A =
array([[66, 49, 96, 72, 96, 63, 39, 50, 70, 35],
       [16, 94, 81, 24, 83, 39, 86, 87, 85, 84],
       [45, 74, 42, 93, 79, 29, 91, 17, 29, 85],
       [19, 37, 96, 16, 50, 79, 79, 13, 69, 78],
       [38, 33, 88, 18, 39, 88, 90, 11, 85, 81],
       [89, 22, 95, 62, 92, 80, 39, 42, 78, 33],
       [44, 80, 63, 70, 97, 45, 69, 12,  9, 72]])
The fourth-last entry, reading row by row is 69
Find the largest entry.
97
Find the third entry, reading row by row.
96
Find the second entry on the main diagonal.
94
The last entry, reading row by row -> 72
The first entry of the largest entry's row -> 44
Find the 5th-last entry, reading row by row.
45
The entry just left of 90 is 88
The smallest entry in the last column -> 33
The entry just left of 17 -> 91
The entry in the top-left corner: 66
The 2nd entry in reading order -> 49
The 3rd smallest entry: 12
Find the entry just left of the largest entry.
70
Find the entry directly above 44.
89
The entry in the top-right corner: 35
Find the entry directly below 24.
93
Find the smallest entry in the last row.
9
Find the third entry on the main diagonal.
42
The entry directly above the smallest entry -> 78
Find the entry directly below 93.
16
Find the second smallest entry.
11
Find the entry just right of 37.
96
The entry directly below 17: 13
The entry directly above 89: 38

[[-52  26  24 -80 -35  24 -18]
 [ 61 -51  48  72  33 -10 -80]
 [ 82  82  42 -56 -83 -10   2]
 [-47  12 -70  -2  52  50 -50]
 [-52 -26 -30 -32 -11  33 -17]
 [-67   3 -40  -9  20  28 -60]
 [-46 -23  60 -23 -79 -66 -15]
 [ 42  82 -73 -38   5  76  29]
 [ -9  74 -78  21  77 -33   6]
 [-57 -38 -19 -54  56 -35  -4]]
Counting starts at 1.
Which number is the entry just right of 72? 33
Which number is the entry just right of the smallest entry? -10
Which number is the top entry of the column that holds the smallest entry? -35
Which number is the entry at row 2, column 2? -51
Which number is the entry at row 3, column 1? 82
The top-left entry -> -52
The entry directly below the smallest entry: 52
The entry in the bottom-left corner: -57
Which number is the entry directly below 60? -73
Which number is the minimum? -83
Which number is the entry in the top-right corner? -18
The entry at row 1, column 2 is 26
The bottom entry of the column that holds the smallest entry is 56
Which number is the entry in row 1 and column 3? 24
Which number is the entry just right of -51? 48
Which number is the entry in the bottom-right corner? -4
The entry just right of 3 is -40
Which number is the entry directly above -46? -67
Which number is the entry directly below 21? -54
Which number is the entry at row 2, column 1? 61
Which number is the entry just left of 76? 5
Which number is the entry directly below -67? -46

[-34 -36  -2 -87 -73 -90 -42  16 -28 -54 -30  21  46  -2 -69]
The second largest entry is 21
Report the 3rd entry from the right.
46
Report the entry just right of the largest entry.
-2
The second entry from the left is -36
Report the entry just left of -42.
-90
Report the entry just right of -42.
16
Report the 3rd smallest entry.
-73

M =
[[ -8   6 -13  30  -2  33  11   5 -22   3  14   4  -2   4  -1]
 [  5  12   6 -25  23  38 -11  48  11  39 -20 -48  -5  -5 -36]
 [ -3   6  -7  11   6  33   3  18 -10  13   3 -12  -3   1 -11]
 [ -6   7 -11  17   4  35   6  16 -15  10   7  -7  -3   2  -9]
 [ -4   7  -7  12   5  33   3  17 -11  13   4 -11  -3   1 -11]]
Counting starts at 1.
Read off the entry directly above -10.
Answer: 11
Read off the entry at row 2, column 3.
Answer: 6
The entry in row 1 and column 1: -8
Read off the bottom entry of the column that holds the smallest entry.
Answer: -11
Read off the entry in the top-right corner.
Answer: -1
The entry in row 3 and column 1 -> -3
The bottom-left entry is -4
Read off the entry just left of 30.
Answer: -13
Read off the entry just left of the centre entry.
Answer: 3
The entry directly below the smallest entry is -12
Read off the entry directly below -12.
Answer: -7
Read off the entry just left of the smallest entry.
Answer: -20
Read off the bottom-right entry.
Answer: -11
Read off the entry just left of -12.
Answer: 3
The entry directly above the centre entry is 48
Read off the entry in row 1 and column 2.
Answer: 6
The top entry of the column that holds the largest entry: 5
Read off the bottom entry of the column that holds the largest entry.
Answer: 17
Read off the entry in row 2 and column 2.
Answer: 12
The entry just right of the centre entry: -10
The entry at row 3, column 2 is 6
The entry just left of 14 is 3
The entry just right of the smallest entry is -5
Read off the entry just left of the largest entry.
Answer: -11
The entry directly below 38 is 33
The entry directly below -10 -> -15
Read off the entry directly above the smallest entry.
Answer: 4

m = [ 69 -57 -44  -7  33 -21  83]
Read off the 1st entry from the right.
A: 83
Read off the entry just left of -21.
A: 33
The 2nd entry from the right is -21

Questions about the array below. Counting starts at 1.
1) Give the entry directly below the smallest entry.
2) Give the entry at row 2, column 1.
3) Give the entry in the top-left corner.
4) Give the top-right entry.
5) Give the entry in the bottom-right corner.
6) Give the entry directly above 29.
7) Give the entry directly below 7.
8) Give the entry at row 1, column 2.
[[  5 -30 -10 -18 -10   5  -2]
 [  1  -6   4  14   7  -2   5]
 [  1  -7 -10   8 -13  -6  -1]
 [ 12 -33   9 -14  17  16  29]
 [ -8  -2  -4  19   1  -7 -11]
 [ -6  -1  -3   5   0 -10   0]
 [  5 -10   5 -13  -7   1   0]
 [ -7   0  -5 -21  18   8   8]
 [  4 -65  -2 -43 -25   5  -4]
 [ -1  -1 -12  23   3 -17  12]]
1) -1
2) 1
3) 5
4) -2
5) 12
6) -1
7) -13
8) -30

Read these off the table that follows. Counting starts at 1.
1) Which number is the entry directly below -494?
2) Which number is the entry just right of 61?
3) Which number is the entry in the top-right corner?
4) Which number is the maximum?
5) Which number is the entry directly above -484?
6) Which number is the entry just right of 502?
7) Which number is the entry directly above -418?
8) Which number is the entry in row 3 and column 1?
array([[-110,   74,   61, -679,  566,  234],
       [ -98, -436, -264,  -62, -132,   77],
       [ 601,  502,  299, -593,   31, -635],
       [-135,  519,  329,   96, -620,  367],
       [ 468,  575,  399, -114,   14, -361],
       [-561, -456, -494,  344,  701, -484],
       [ 433, -639, -418, -189, -214, -489],
       [ 363,  461,  600, -689, -266, -163]])
1) -418
2) -679
3) 234
4) 701
5) -361
6) 299
7) -494
8) 601

Read these off the matrix that follows. Rows and columns are numbered from 1.
1) Report the entry in the bottom-right corner.
2) Report the top-left entry.
3) Report the entry in row 1 and column 3.
4) Report the maximum.
5) Report the entry in row 3 and column 1.
6) Report the entry directly above 50.
7) Report the entry directly above -63.
8) Report the entry just left of -26.
[[ 26 -22 -54 -68]
 [-62  13  51 -63]
 [-57  -6  55 -48]
 [ 40  75 -68  54]
 [ 50  18 -43 -66]
 [-66 -10  54 -48]
 [  2  42 -26 -66]
 [-15 -14   7  64]
 [ 11 -12 -37 -70]
 [-65  -6  54 -35]]
1) -35
2) 26
3) -54
4) 75
5) -57
6) 40
7) -68
8) 42

a = [-39 -48  30 -13  86  77 -27  12 -65 -52   7]
Read off the entry just right of the centre entry.
A: -27
Read off the entry just left of -48.
A: -39
The largest entry -> 86
Read off the entry just left of -65.
A: 12

Questions about the row below.
1) Read off the entry just left of 54.
2) Read off the entry just left of 17.
3) Read off the entry just right of -67.
4) Read off the entry just left of -6.
5) Read off the largest entry.
6) Read off the entry just right of 30.
7) Read off the entry just left of the centre entry.
(-67, 30, 11, -75, 41, -3, 18, 17, 22, -6, 39, -64, 54)
1) -64
2) 18
3) 30
4) 22
5) 54
6) 11
7) -3

Questions about the row below.
1) The entry just left of the largest entry?
2) The entry just right of 700?
3) The entry just right of -662?
4) The entry just left of -929?
[336, -144, -662, 131, -797, -782, -505, 700, -929]
1) -505
2) -929
3) 131
4) 700

Questions about the matrix below. Rows and columns are numbered from 1.
1) What is the entry in row 3 and column 3?
2) What is the entry in the top-right corner?
3) What is the entry at row 3, column 1?
4) What is the entry at row 1, column 1?
5) What is the entry just left of 6713?
6) What is the maximum?
7) What is the entry directly above 3016?
8) What is the entry directly below the smallest entry?
array([[8295, 7864, 8787, 4849, 7265, 5289, 6093, 4586],
       [3164, 2076, 2209, 1851, 3016, 2543, 5668, 6474],
       [5589, 1594, 7169, 3156, 8560, 1524, 9262, 5323],
       [6955, 7792, 7233, 6174, 4109, 4577, 4140, 6713],
       [6199, 1737, 5987, 1986, 5060, 4399, 7692, 5465],
       [8903, 5442, 8612, 2472, 8341, 2132, 8646, 4933]])
1) 7169
2) 4586
3) 5589
4) 8295
5) 4140
6) 9262
7) 7265
8) 4577
